These are the activations of a small neural network, seen along a few directions. Each row is one input.
Each table varies a few parts of the input and shows all the possible inputs, shuffled.
A made-up example of a description, with smaller parts first: line(6) and (point or line(11) or (values(3) and ring(5))).
Shared parts are said once, and a part with two or three values counts as separate values.

A family of inputs:
r1: [-33  15 -30  30  39  -9 -46 -13 -31 -23  36  14   2]
r2: [-34 -61 -59 -21  25  16  16 113 106  46  33 -55 -22]
r3: [  8  18  22   7 -39  39  -2 -24   0 -37 -37  17 -14]
r4: [ 25  20  51  -8 -35  11  28 -17  -1 -13 -39  10   6]
r5: [ 42 -13  -5 -21 -30  -3  -2 -64 -35   8 -19  12  -8]
r6: [-26  39  36  24  37 -26   6  29 -13  -9  19   1  32]
r7: [ 18  -1 -11  -3 -34  29 -21 -55 -20 -24 -22  21 -22]
r8: [ -9   4 -24  13  43 -41 -27 -22 -47  11  39   4  16]
r9: [-43  35   6  38  33   2 -26  21 -12 -35  21   8  12]
r10: [ -6  19  17  12  39 -53   6   7 -34  23  28   1  35]
r11: [ 42   1  31 -19 -30 -15  29 -39 -22  16 -30  11   7]
r12: [ 15 -77 -35 -52 -48  50  41  63 108  38 -30 -44 -44]
Describe the family of inputs behind these rows.
Answer: values(2) and (point or ring(5))
The inputs of r3 and r9 match in every part but the values(2) part. If r5 is changed in the same way as r3 into r9, which row does it become?
Answer: r8

A family of inputs:
r13: [ 20  21  38  -4  -5 -15  13 -33 -32  -8 -14   9  16]
r14: [ -3 -33 -41 -14   0  14  -9  12  29  14  11 -12 -20]
r15: [ 18  23  38   2  -7 -21  14 -27 -32   0 -12  17  20]
r16: [-18 -16 -23   4  -8  29 -10  32  35  -6   1  -7 -17]
r17: [-56  -3 -10  17  75 -39  11 100  33  28  59 -36  26]
r18: [ 15 -34 -20 -24  -9  -4  16  16  25  35  -1 -18  -8]
r19: [-14 -16 -23  -4  -6  35  -9  22  35 -16  -2 -14 -23]
r20: [ -4  -5   9  -6 -17  29  17  32  40  -7 -17 -13 -12]
r21: [ -5 -33 -41 -10  -2  11 -10  20  26  20  13 -10 -16]
r22: [ -1   7 -17  12  11 -13 -28 -37 -38  -6  15  18   2]
r23: [ -2 -33 -41 -17   0  18  -9  10  27   9  10 -17 -22]
r24: [-54  40  13  39  88 -64 -11  51 -28   7  62 -12  49]
r25: [ 16 -17  12 -24 -19   7  31  23  34  19 -16 -18  -4]
r26: [-16  26   1  27   4   4 -28 -20 -29 -29   4  24   4]
r27: [ -4  37  34  20  -4   1  -2 -17 -24 -27 -14  21  11]
r28: [ -7  -4  10   0 -18  23  17  38  41   0 -15  -6  -8]
r29: [ 19   5   5   0   4 -30  -2 -37 -42  13   2  11  13]
r30: [ 17 -34 -20 -26  -8  -2  16  12  25  32  -2 -20 -10]
r31: [-12  24   1  19   7  11 -28 -30 -27 -39   1  16  -2]
r32: [  1   5 -17   6  12  -7 -28 -42 -38 -14  13  11  -2]
r33: [ 20   4   5  -3   5 -27  -2 -41 -42   9   1   8  11]
r34: [ 18 -34 -20 -29  -7   0  16   8  25  28  -3 -23 -12]
r35: [-15  25   1  25   5   6 -28 -24 -28 -32   3  21   2]
r36: [ -5  37  34  22  -6   0  -2 -13 -27 -24 -13  21  13]
r37: [-14  24   1  22   6  10 -28 -26 -30 -36   2  16   0]
r38: [ -3  -4   9  -8 -15  30  17  27  42 -10 -18 -13 -14]
r39: [ 15 -17  12 -21 -19   4  32  26  35  23 -15 -13  -1]
r40: [ 18   6   5   3   4 -33  -1 -35 -41  16   4  16  15]
r41: [-15 -16 -23  -1  -6  32 -10  24  37 -12  -1 -10 -21]
r42: [ -3   7 -17  14  10 -14 -29 -33 -40  -3  16  19   4]
r43: [ -5  -4  10  -3 -17  25  17  34  41  -3 -16  -8 -10]
r44: [-16 -16 -23   2  -7  30 -10  28  37  -9   0  -7 -19]
r45: [  0   6 -17   9  11  -9 -29 -39 -39 -10  14  14   0]
r46: [ 14 -16  12 -18 -20   1  32  29  35  26 -14 -10   1]
r47: [ -1  36  34  14  -3   6  -1 -24 -24 -34 -16  16   7]
r48: [ 18 -17  12 -26 -18   9  32  18  36  16 -17 -18  -6]
r49: [ 21   4   5  -6   6 -25  -2 -44 -41   5   0   6   8]
r50: [ 14 -33 -21 -21  -9  -7  17  19  25  38   0 -15  -6]
r51: [ -4 -33 -41 -12  -1  12 -10  15  28  17  12 -10 -18]
r52: [ 19  22  38  -1  -6 -19  14 -30 -31  -3 -13  14  18]
r53: [ 17  23  38   4  -8 -23  14 -22 -34   3 -11  17  22]
r54: [ -2  36  34  17  -4   3  -2 -21 -24 -31 -15  18   9]
The inputs of r44 and r35 match in every part but one. If r17 is changed in the same way as r44 into r35, which row does it become?
Answer: r24
Describe the family of inputs behind these rows.
Answer: values(2) and (point or (line(4) and ring(5)))
Change only the ring(5) part in r26. List by row number the other rows that result.
Answer: r36, r40, r42, r53
Change only the values(2) part in r38. List by row number the other rows that result.
Answer: r47
Change only the line(4) part in r23. List by row number the other rows that result.
Answer: r14, r21, r51

A family of inputs:
r55: [ 19 -40 -36 -25 -40  40  -6 -13  30   4 -19  -5 -36]
r56: [ 17 -40 -39 -25 -36  41  -9 -13  30   1 -16  -7 -37]
r57: [-88   5 -59  46  91 -14 -51  83  22  -7  80 -18   8]
r58: [  8 -19  -6 -15 -47  55   7   7  44 -16 -35  -3 -32]
r59: [ 20  26  20  10   0 -28 -12 -65 -69  -8  -3  27  18]
r60: [ -1  -2  28 -10  13 -25  43  57  33  34   4 -22  22]
r61: [  3 -18 -10 -15 -40  58   2   7  46 -24 -30  -7 -34]
r62: [ 14 -40 -41 -24 -31  42 -10 -13  32  -1 -15  -9 -39]
r63: [  4 -23  -6 -21  27 -35  25  37  19  46  24 -29  15]
r64: [ 22  25  22  10  -4 -29 -10 -64 -68  -5  -6  29  19]
r65: [ 21 -40 -34 -23 -43  38  -1 -12  31   9 -23  -2 -36]
r66: [ 11 -23   0 -20  14 -38  33  37  18  55  15 -21  17]
r67: [ -7  -1  24  -9  22 -24  40  59  35  29   8 -27  19]
r68: [  5 -18  -8 -14 -42  55   7   8  47 -18 -34  -4 -34]
r69: [ 18  26  18   9   4 -27 -15 -65 -69 -12  -1  25  18]
r70: [ 16  27  16  10   9 -28 -16 -65 -68 -14   1  24  16]
r71: [  6 -23  -4 -21  23 -36  28  37  19  49  21 -27  16]
r72: [ 11 -19  -4 -13 -51  51  12   8  45 -11 -38   1 -32]
r73: [ 12  46  48  19  -6 -17  -1 -48 -57 -25 -16  29  22]
r74: [  2  -3  30 -10   8 -26  45  57  33  38   1 -20  22]
r75: [ -3  -2  27 -10  17 -24  41  58  34  31   7 -25  21]
r76: [  8 -23  -2 -20  19 -37  30  37  18  52  18 -24  16]
r77: [-79 -10 -95  43  33  64 -89  34  35 -58  44  -1 -44]
r78: [ 14  45  49  19  -9 -18   1 -47 -57 -22 -19  31  23]
r79: [-69  52 -29  69  66  -7 -88 -25 -69 -66  58  32  12]
r80: [  7  48  45  20   3 -15  -4 -48 -56 -31 -13  26  20]
r81: [ 10  47  47  19  -2 -15  -3 -48 -57 -29 -14  27  22]
Describe the family of inputs behind these rows.
Answer: values(3) and (point or (values(2) and line(4)))
The inputs of r59 and r76 match in every part but the values(3) part. If r79 is changed in the same way as r59 into r76, which row does it become?
Answer: r57
Change only the values(3) part in r70. List by row number the other rows that result.
Answer: r62, r63
Change only the values(2) part in r58. List by row number the other rows that result.
Answer: r55
Change only the line(4) part in r78. List by row number the other rows that result.
Answer: r73, r80, r81

A family of inputs:
r82: [-45  32  -6  32  16  43 -40   7   9 -64   9  10 -14]
r83: [-31 -24 -50   9  48 -31 -24  36   0  32  57 -13  10]
r84: [ 25 -43 -54 -14 -49  40 -22 -39   1   0 -27   2 -43]
r85: [  33   67   54   17   23  -72  -15 -122 -123  -15    5   62   48]
r86: [ -6  21  55   4  16 -27  53  59  24  16 -10 -22  28]
r87: [ 18 -33 -11 -30  27 -50  39  27  19  68  20 -29  11]
r88: [ 27   6  60 -26 -45  22  49  10  36  -3 -43   1   4]
r89: [-52  34  16  43  37  -7 -12  68   4 -15  28  -8  25]
r90: [  0  14  15  13 -53  62  -4 -14  15 -48 -48  19 -30]
r91: [ 53 -48  -7 -53 -42   1  32 -14  21  48 -20 -17 -11]
r92: [-23 -26 -72   6  21  20 -55 -18  -5 -19  31  -5 -28]
Describe the family of inputs behind these rows.
Answer: point or (values(2) and ring(5))
Change only the ring(5) part in r84. List by row number the other rows that result.
Answer: r83, r87, r91, r92
Change only the values(2) part in r84. List by row number the other rows that result.
Answer: r90
